Each row below holds a small network's activations on one input, seen along a few directions.
In each table, some parts of the input vary, and every possible input appears once, in random order.
Descriptions start from the smaller parts, as in this example, which fits no table here: line(6) and (point or (values(2) and ring(5)) or line(11)).
Shared parts are said once, and a part with two or three values counts as separate values.
In the rows, 128 means zero.

Other details of the inputs vary at random and push rows far along two fixed directions, the same in every table; ignore that.

Rows:
x1: [ 94 130 183 114  86 199 103  64 170 144 104 195]
x2: [127 157 145 140 169 111  97 159 127 129 133  91]
x3: [146  60 148 126 129 113 124 167  97 106 151 164]
x4: [112 173 105  98 116 146 104  76 197 158  88 136]
x5: [150 126 105 121 113 144 142 149 140 151 147 114]
x6: [139 199  98 141 160 108 138 170 167 147 130  44]
x7: [111 195 104  93  97 193 132  91 214 161  93 107]
x8: [134 149  94 105 123 152 142 134 168 137  99  86]
x9: [141  85 121 109 152  96 145 181 107 108 140 124]
x10: [144 112 123 136 123 150 126 129 111 118 153 166]
x11: [143  73 148 165 101 139 121 133  96  98 133 186]
x12: [131  99 162 143  96 185 123 109 119 118 141 185]
x13: [104 200  92 122 120 137  95 127 163 152 116  44]
x14: [100  69 216 145 114 185 119  75  91 117 122 222]
x15: [115 169 106 100 126 145 111  69 188 165  81 125]
x16: [131  90 193 182 159  93 117 176  72  94 175 159]
x17: [142 160  91  77 138 127 136 146 188 169 122  88]
x18: [133 158  84 109 155 142 151 126 137 140 124 101]
x19: [123 141 138 127  90 166  86  46 177 181  95 166]
x20: [144  56 170 138 118 127 124 150  84 124 172 189]
x21: [147  73 131 139 141  96 116 147  88 106 157 184]
x22: [107 132 152 115 136 168 116  68 139 150 105 167]
x23: [ 89 184 135 124 106 128  98  99 185 174 115  81]
x24: [134 126  75 106 166 107 180 181 119 122 118  63]
x25: [146  97 129 159  92 140 121 121 122 134 122 158]
x26: [144 112 153 139 125  45 135 174  60  94 175 128]
x27: [144 161 100 107 148  45 111 193  84 119 149  72]
x28: [100  98 188 160 109 109 110 119 102 113 164 145]
x29: [136 121  90 107 175  87 142 145 117 130 123 110]
x30: [159  84  99 148 140  99 135 169  80  93 166 158]
x31: [122 105 139 154 106 150 118 105 106  94 134 199]
x32: [128  93 133 155 137 140 134 111  81  99 128 172]
x33: [142 137  80 124 144 115 142 137 128 119 125 116]
x34: [135 171 100 107  80 186 115  84 214 189  82  88]
x35: [ 81  67 220 168 102 178 111  47  92 111  81 235]
x36: [112  75 198 161  94 197 126  92  86  96 138 222]
x37: [153 159  96 146 187  87 126 217 104 108 157  48]
x38: [139 150 128 145 117  92 106 163  61  99 147 114]
x39: [160 167  50 100 137 118 141 154 162 170 143  74]
x40: [ 98  73 184 178 107 171 134  82  77  94  98 206]
x41: [134  96 207 166 147 116 116 115 103  90 161 144]
x42: [ 94 186 116  88 142 167 132  58 187 182  75 115]
x43: [145 140  76  86 175  86 149 172 133 139 146  98]
x44: [ 95 134 141 123 137 151 122  59 139 146  83 158]
x45: [136 109 180 140 106  84 116 115  72  90 158 144]
x46: [145 171 134 142 147 128 134 120 161 119 134  59]
x47: [102 158 214 162 112 172  94  53 175 145 105 146]
x48: [123  86 121 109 170  95 163 175  93 114 126 111]
x49: [100 145 137 131 126 186 140  68 128 139 103 156]
x50: [154  91 110 125 138  83 130 173 118 119 136 137]
x51: [134 108 107  95 166 102 152 167 128 131 118  89]
x52: [148 142 135 164 158  99 147 172 118 105 162  84]
x53: [102  61 208 166 109 163 108  70  90 108  95 225]
x54: [120 125 138 125 134  83 125 137 125 116 164  78]
x55: [ 91 178 131  84 133 176 142  70 193 181  72 106]
x56: [122 135 202 163  64 152 104  48  94  95 129 169]
x57: [124  77 188 145 109 166  94  84  99 123 147 234]
x58: [106 163 130 146 101 132 122 110 153 137 140  81]
x59: [114 183 100  96  92 187 122  93 218 154  76  97]
x60: [144  60 135 164 131 106 147 171  62  74 146 172]
x61: [132  89 114 128 167 111 186 189  64  96 161 123]
x62: [153 114  73 103 171  51 157 203 123 118 129  88]
x63: [117 146 126 125 108 174 122  97 145 124 128 168]
x64: [143  81 121 132 163 115 174 189  65  91 167 133]
x65: [120 153 123 136 115 119 128 113 145 122 149  65]
x66: [164  70 109 133 135 106 148 202  87  91 165 130]
x67: [151 169  56 114 120 124 127 122 174 171 116  86]
x68: [148  88 129 137 114 104 117 140 124 143 128 151]
x69: [130 146  92  99 131 101 130 147 175 137 101 110]
x70: [ 98 192 105 105 132 117  86 126 172 164 115  50]
x71: [149 105 115 118 137 109 121 145 115 150 162 149]
x72: [129 102 159 124  88 165 101  93 156 164 110 156]
x73: [128 178  77  76 148 117 132 135 185 158 123 102]
x74: [116 168 120 118 112 188 123  70 166 150 102 143]
x75: [132 130 112  92 149 119 148 156 143 139 134 112]
x76: [131 125 109 115 137 149 150 135 135 126 105  96]
x77: [118 238 122 118  70 148 114  55 194 168  81  75]
x78: [114 107 122 148 142 136 148 108  87 107 119 155]
x79: [152 146  52 109 144  83 159 198 150 112 127  80]
x80: [141 133 141 159 112  76 132 172  58  97 167 129]
x81: [123 153  92 143 139  79 137 191 117 127 168  57]
x82: [ 97 188 178 134  71 145  83  57 154 161  92 144]
x83: [147  76 104 149 159  89 164 187  67  85 140 127]
x84: [145 117  83  83 155  77 151 208 141 115 141  88]
Each input here is: values(2) and ((values(3) and line(4)) or (ring(5) and line(6))).
Changing only the values(2) part turns x10 into x57. The same change can be made to x49. Which row results?
Answer: x42
Changing only the values(2) part turns x69 into x79. The same change can be made to x48. Which row results?
Answer: x24
Which other rows does x70 become when the values(3) part takes its other values? List them by row number.
Answer: x2, x27
Which other rows does x21 become when the line(6) part takes its other values? List them by row number.
Answer: x4, x15, x19, x29, x44

Rows:
x85: [138  50 164 166 136 133 142 140  68  88 151 191]
x86: [109  55 196 173 107 177 115  85  84 109 124 219]
x87: [127 124  97  97 143 117 146 158 128 136 132 105]
x88: [126  77 152 140 126 140 116 139  94 115 146 185]
x89: [113 115 180 164 102 171 105  87 115 115 116 160]
x90: [100 198 141 116 108 168 102  47 193 171  74 114]
x91: [133 159  85 117 160  82 150 175 153 135 133  53]
x92: [150 118 109 119 143 117 142 161 131 120 143 132]
x93: [136 117 145 129 122 105 119 129 114 125 130 133]
x94: [134  80 130 121 143 108 151 178  79  92 159 153]
x95: [136  99 112 122 151 109 149 176 109 103 134 126]
x96: [118  84 174 154 108 174 107  89 111 132 131 203]
x97: [118 145 143 119 123 128 127 113 141 138 126 113]
x98: [124 166 107  99 119 159 116 110 189 158  97 117]
x99: [114  94 169 164 132 112 123 130  71  94 156 178]
x100: [148 120 124 121 155  89 127 173 113 124 155 109]
x101: [132 156 102 111 108 151 128  87 181 162  95 118]
x102: [156  77 110 134 166  85 167 202  81  84 160 129]
x103: [120 144 103 105 111 141 118 109 164 156  96 120]
x104: [134 154 110 110 154  98 131 141 131 137 122  93]
x105: [135 147 104 123 148  89 133 169 141 133 154  91]
x106: [121  93 149 138 130 138 126 127  89  99 129 187]
x107: [111 165 128 117 111 152 119  89 164 143 118 101]
x108: [108 137 169 143 113 156 110  85 148 136 102 135]
x109: [123 198  97 107 121 146 108 100 203 165 109  70]
x110: [132 132 102 107 120 121 130 137 146 131 113 125]
x111: [116 144 130 122 129 115 136 130 136 132 140 107]
x112: [155  85 106 130 169  79 162 195  67  83 164 145]
x113: [127  84 136 144 142 126 135 130  80 114 141 174]
x114: [ 99 120 210 155  93 191  91  45 140 135  89 180]
x115: [121 139 126 137 133 124 119 117 118 115 135 123]
x116: [151 149  67  84 158  95 171 178 148 132 137  71]
x117: [126 179 122 128 108 149 112 116 166 156 116 103]
x118: [108 117 188 159  89 169 115  92 100 117 132 175]
x119: [154 118  97 120 150 114 145 159 132 133 148 120]
x120: [125 133 142 132 116 139 125 120 116 122 138 123]
x121: [138 151  88 115 141  71 141 167 142 133 142  74]
x122: [144  79 127 145 153 109 149 153  71  97 156 168]
x123: [133 129 138 147 103 120 121 135 107 120 135 134]
x124: [157 156  72 110 141  76 139 176 133 131 141  57]
x125: [148 139  86 105 130 108 146 146 151 133 120 106]
x126: [118 213  95 112 119 145 123 101 182 167  90  73]
x127: [127 182 120 120 111 158 103  97 180 160 109  96]
x128: [101 131 187 157  68 186  82  35 144 129 104 180]
x129: [120 167 141 121 117 145 104  96 175 157 112 115]
x130: [135  89 120 123 145 113 152 157  92 121 154 137]
x131: [128  98 165 132 133 115 129 136  90 111 149 147]
x132: [122 149 119 132 131 133 124 121 150 128 120  91]
x133: [139 137  62  95 171  84 152 186 122 134 131  85]
x134: [132 158 108 133 133 118 139 154 137 133 122  80]
x135: [142 101 100 123 135 102 142 153 111 130 139 128]
x136: [125  74 138 140 141 124 135 157  89 106 136 156]
x137: [128 143 127 137 131 129 120 121 113 121 130 123]
x138: [120  85 178 147 105 174 129  82 104 116 132 198]
x139: [108 189 143 116  86 163  97  47 203 174  74 112]
What is each input in this table made of?
Answer: values(5) and (ring(5) or line(6))
Changing only the values(5) part turns x127 into x124. The same change can be made to x105. Which row results?
Answer: x121
Which other rows does x95 become when the ring(5) part takes its other values? List them by row number.
Answer: x85, x86, x102, x136
List by row number the other rows that have the values(5) part in common with x116.
Answer: x87, x94, x97, x107, x111, x118, x120, x130, x131, x138
Which other rows does x119 become when the ring(5) part takes its other values? List them by row number.
Answer: x88, x92, x96, x98

Rows:
x140: [126  94 171 112  80 180 112  61 166 150  96 195]
x141: [146 129  53 105 158 112 193 156 121 111 120  83]
x142: [112 194 102 114 163  81 129 128 172 154  89  28]
x143: [113 209 107  89 146 115 150 148 187 154 122  22]
x144: [ 97  83 153 129 172 125 133 140  87 104 116 167]
x145: [135  85 113 151 156 131 161 180  51  67 148 163]
x146: [126 188 104  96  78 134  97 112 185 175 135  83]
x147: [117 184 132 148  92 159 111  89 169 148  85  75]
x148: [157 169  36  64 100 132 143 130 224 202  96  67]
x149: [147  71 187 160 120 144 102 119  98 112 171 201]
x150: [145 146  75  96 103 142 148 101 173 154 102 132]
x151: [142  47 126 108 165  62 152 164  66 107 149 181]
x152: [ 96 101 179 141 128 188 122 108 136 113 100 175]
x153: [138 155  58  68 171 107 187 165 196 152  98  30]
x154: [153 109 120 155 128 130 125 134 100 113 165 171]
x155: [136 161  82 120 157  85 169 186  83  93 163  62]
x156: [134  64 132 118 172  75 123 186  62 101 149 186]
x157: [138 170  62 100 123 139 130 140 170 147 104 121]
x158: [129 161  69 101 147 149 150 164 158 143 100  78]
x159: [112  75 234 158  77 142  88 101  79  95 174 220]
x160: [105 123 205 175 102 155 107  92 130 108 107 139]
x161: [137 111 143 144 143  51 106 152  91 117 143 127]
x162: [130 131 125 103 160  45 127 170  88 122 171 110]
x163: [139  57 133 141 128 139 168 150  73  98 139 162]
x164: [144 114 125 137 183 110 160 180 118 112 163  92]
x165: [ 55 139 243 153  98 193  88  15 117 136  97 191]
x166: [161 108 107 153 102  69 105 186 110 119 169 103]
x167: [135 149 153 139  91 121  87 106 170 140 115 115]
x168: [169  67 119 155 129 102 121 188  79 115 204 160]
x169: [113  24 162 136 174  97 162 142  42  85 139 183]
x170: [161 132  73 131 179 100 168 201 112 122 171  64]
x171: [112 165 155 120 125 163  90  41 179 181  94 158]
x172: [123 213  94 138 111 142 131  94 170 137  79  54]
x173: [134  64 154 148  89 160  95 140  95 113 150 219]
x174: [107 169 154 162 108 225 119  30 155 137  94 158]
x175: [109 129 173 118  85 204  82  64 182 154  81 195]
x176: [ 85 173 189 144  68 214 101  41 149 143 102 145]
x177: [ 99 184 128 113 165 159 123  66 183 178  86  90]
x178: [165 144  72 142 130  49 132 192 110 109 155  79]
x179: [138 130 119 133 113  92 127 159  85 101 177 139]
Changing only one part turns x160 into x167. The same change can be made to x174. Which row results?
Answer: x154
What is each input in this table made of?
Answer: values(2) and line(4) and line(5)
Which other rows does x170 become when the line(5) part takes its other values? List them by row number.
Answer: x147, x158, x163, x176
Which other rows does x166 become when the line(4) part takes its other values? List them by row number.
Answer: x161, x167, x178
